Each row below holds a small network's activations on one input, seen along a few directions.
Each table varies a few parts of the input and shows all the possible inputs, shuffled.
A made-up example of a description, with smaller parts first: values(3) and (point or ring(9) or (line(6) and ring(8))).
Shared parts are said once, and a part with two or three values counts as separate values.
(in the rows, 128 means zero)

Other details of the inputs shift rows strongly along two fixed directions, in all tables alike. That doesn't count.

A family of inputs:
r1: [191 186 109 139  90  99 100  67 146  41 101]
r2: [127 155 145 107 144  69 146 148 144 101 138]
r3: [101 132 172 121 151 199 122 104  72 193 155]
r4: [105 179 102 130 122 152 171  86 172 108  82]
r5: [132 139 152 110 131 166 167  88 140 181 118]
r6: [135  94 124 120 120  58  97 163 135  78 186]
r7: [102  97 131 156 114 142 134 156 140 139 141]
r8: [ 92 120 104 142 116 163 143  97 115 160 118]
r9: [ 84  75 142 147 123 189 145 148 118 169 134]
r10: [112  52 125  84 144 137  95 164 111 175 156]
r11: [166 132  97 152 123  50 106 110 138  64 133]
r12: [129  60 123  88 141 180 122 129 113 197 110]
r13: [183 140 109 115 130 210 150 134  96  89 125]
r14: [ 90  71 114 120 117 126 116 186 101 182 121]
r15: [ 84  98 111 105 140 174 148 153 113 189  79]
r16: [143 109 109 118 137 188 136  61 137 163 116]
r17: [121 102 129  84 140 139 133 135 147 121 132]
r18: [114  55 129  94 151 197 119 105  98 190 143]
r19: [130 128 146 131 143 142 154  82 100 169 131]
r20: [134  72 141 133 139  96  99 171 137  96 174]
r21: [166 225 140 168 139 167 138  30 144 137 114]
r22: [147 189 123 125 150 133 168  61 150 141  79]
r23: [114 186  98 180 102  97  87 139 143  79 154]
r24: [185 213 146 141  96 161 145  31 123 129  74]
r25: [ 93 132 130 134 139 194 167 116 161 146  81]
r26: [122 141 108 144 104 115 123 243  75  66 171]
r27: [177 122 125 113 110  83  58 187 126  70 169]
r28: [ 81 103 120  97 113 166 147 153 138 170 120]
r29: [161 163 108 131 118  87 133  78 175  59 124]
r30: [125  49 155 114 149 198 129 122 122 160 143]
r31: [132 102 168 149 140  75 123 178 123 120 174]
r32: [117 159 102 155  98 152 160  74 161 121 111]
r33: [128  89 131 117 126  58  99 158 123  72 192]
r34: [133 141 140 115 144 166 159  81 126 195 102]
r35: [135 123 151 136 122  37 119 171 122 101 186]
r36: [126 113 140 111 148  55 123 188 105 137 129]
r37: [111 128 123 135  65  68  69 206 100  87 150]
r38: [139 103 141 107 148 204 149  94 166 147  96]
r39: [131 133 166 120 152 177 170 106 149 170 100]
r40: [ 75 137 136 141  92  72  66 186  99  84 158]
r41: [114 188  85 144 131  83 145 107 162  73  86]
r42: [ 95 101 105 112 127 157 142 153 117 182  85]
r43: [195 213 142 158 104  70 106 136 129  77 142]
r44: [ 52  95 128 127 116 178  85 175  77 167 169]
r45: [177 186 134 148 131 156 170 154  80  89 135]
r46: [137 148 131 117 155  68 145 151 120 117 105]
r47: [164 140 129 140 136 167 149  59 182 104  94]
r48: [144 158 116 137 135 153 100  58 125  70 141]
r49: [130  96 112  98 152  41 100 188 120  78 135]
r50: [164 159 125 168 126  34 131 117 121  90 128]
r51: [142 119 146 139 140 133 158  96  93 167 113]
r52: [102 100 106 160 110  48 107 182  95  98 150]
r53: [105 118 120 140 103 145  83 212 113 160 160]
r54: [107 155  92 132 120 120 140 117 151 126  94]
r55: [114 145  91 159 108 121 133 105 139 127 119]
r56: [164 175 125 145 137 125 169  64 136 142  75]
r57: [178 147 120 118 126 236 117  67 156 167 105]
r58: [100 125 129 137 123 167 153 133 161 140  98]
r59: [116 120 120 123  88 229 112 161 111 196 114]
r60: [140 167  83 182 104  76 139  96 146  80  98]
r61: [134 111 176 156 143  47 120 178 116  92 179]
r62: [142 125 139 120 153 140 142 108 174  83 100]
r63: [105  71 174 103 134 125 132 164  88 181 184]
r64: [150 155 112 105 130 161 156  57 176 109  94]
r65: [139 152 132 122 119 111  80  89 123  66 133]
r66: [158 171 156 156 140 140 171  73 163 126  99]
r67: [119  50 125  79 147 130 106 178 105 170 128]
r68: [111 108 176 106 162 161 162 149 134 170 111]
r69: [138 130 100 108 142  91 114 123 147 101 123]
r70: [126 111 141 137 139  53 111 165 101 133 173]
r71: [135 168 114 178 112  89 145 115 181  64 106]
r72: [ 67  59 134 117 106 141 121 179 101 169 174]
r73: [112 151  94 144 111 120 135 111 148 133 104]
r74: [198 237 135 178 122  94 130  84 151  82 121]
r75: [106 136 109 136  99  79 124 153 152 101 145]
r76: [101 118 186 111 133 114  85 166  69 160 165]
r77: [121 104 114  89 156 131 121 131 137 131 119]
r78: [ 99 105 150  79 167 168 151 141 110 212 108]
r79: [152 102 110 139 134  79 112 118 111  92 140]
r80: [117  60 136  98 142 172  59 170  99 166 185]
r81: [126 143 150  97 139 170 172  96 145 178 108]
Description of these inputs: values(3) and (point or ring(6) or (line(4) and line(5))).
- The inputs of r26 and r45 match in every part but the values(3) part. If r7 is changed in the same way as r26 into r45, which row does it become? => r31
- The inputs of r21 and r23 match in every part but the values(3) part. If r19 is changed in the same way as r21 into r23, which row does it become? => r8
- Change only the line(4) part in r34. List by row number the other rows that result. => r5, r56, r66
- Change only the ring(6) part in r44. List by row number the other rows that result. => r23, r37, r40, r53, r59
- Change only the line(5) part in r62. List by row number the other rows that result. => r20, r30, r38, r47

A family of inputs:
r82: [105 145 142 142 129 168 154 100 133 170 105]
r83: [160 142 110 138 141  97 146  95 161  79  85]
r84: [128  85 153  84 136  71  83 220  89 126 178]
r85: [133 159  83 161 121  62 116 137 146  49 122]
r86: [ 96  74 133 101 145  77 107 175 121 119 168]
r87: [106 108 130 125 134 202 154 106 109 212  94]
r88: [163 219 107 159 107  39 107  86 141  36 123]
r89: [133 132 136  93 122 186 140  83 107 193 116]
r90: [127 147 110 139 120 176 156 125 136 145  95]
r91: [122 105 128 104 151 149 146 106 152 131 116]
r92: [140 129 139  86 136 196 145  87 111 196 110]
r93: [147 165 115 122 108 189 135 106 129 140 102]
r94: [ 98  69 115 111 123  86  93 237 107 116 164]
r95: [160 162 128 134 141 158 175  72 150 134  66]
r96: [ 85 133 142 140 134 148 119 158 130 163 123]
r97: [ 78  59 130 107 140  84  90 205 111 129 178]
r98: [135 193  89 166 110  47 122  92 179  17 118]
r99: [107  77 140 128 129  48 106 203  93 140 165]
r100: [125  95 134 118 148 117 132 166 110 168 129]
r101: [100 107 122 111 140 161 139  83 146 155 118]
r102: [119  88 134 119 108 137  90 193 119 127 171]
r103: [143 144 133 134 131 163 145  80 114 145 132]
r104: [127 113 132 134 126 151  96 113 127 149 145]
r105: [120 120 163 121 137 105 142 151 130 150 137]
r106: [178 176 140 141 136 154 162  65 139  92  99]
r107: [133 107 114 113 144 181 158  85 135 169  91]
r108: [110  89 119 105 135 191 153  90 120 196 102]
r109: [166 170 138 142 137 161 158  53 130 119 103]
r110: [100  89 115 113 137 205 143 100 116 197  96]
r111: [ 93 124 136 141 120 111 114 213 124 127 152]
r112: [175 148 134 131 132 130 135  93 156  93 121]
r113: [165 213 110 184 109  62 121  99 140  22 137]
r114: [147 210 128 172 112  23 149  90 163  49 128]
r115: [159 125 140 121 132 179 143  73 145 152 120]
r116: [122 119 140 129 136 211 139  98  96 183 126]
r117: [145 122 139 130 117 136 124  85 135 135 137]
r118: [134 144 123 128 104  95  92 161 110  97 144]
r119: [111  59 150 116 114 108  70 213 106 138 187]
r120: [111 129 109 123 114 151 136 120 154 100 113]
r121: [145 200  91 179 129  56 125 126 151  55 110]
r122: [105  84 165 105 138  67 113 230 113 133 175]
r123: [119  98 135 125 113 138 104 203  92 125 173]
- Describe the family of inputs behind these rows. => line(6) and (values(3) or line(4))
- The inputs of r83 and r108 match in every part but the line(6) part. If r106 is changed in the same way as r83 into r108, which row does it become? => r103
- The inputs of r84 and r88 match in every part but the line(6) part. If r112 is changed in the same way as r84 into r88, which row does it become? => r104
- Change only the line(6) part in r82. List by row number the other rows that result. => r96, r105, r111, r114, r122
- Change only the line(6) part in r120. List by row number the other rows that result. => r86, r91, r97, r98, r101
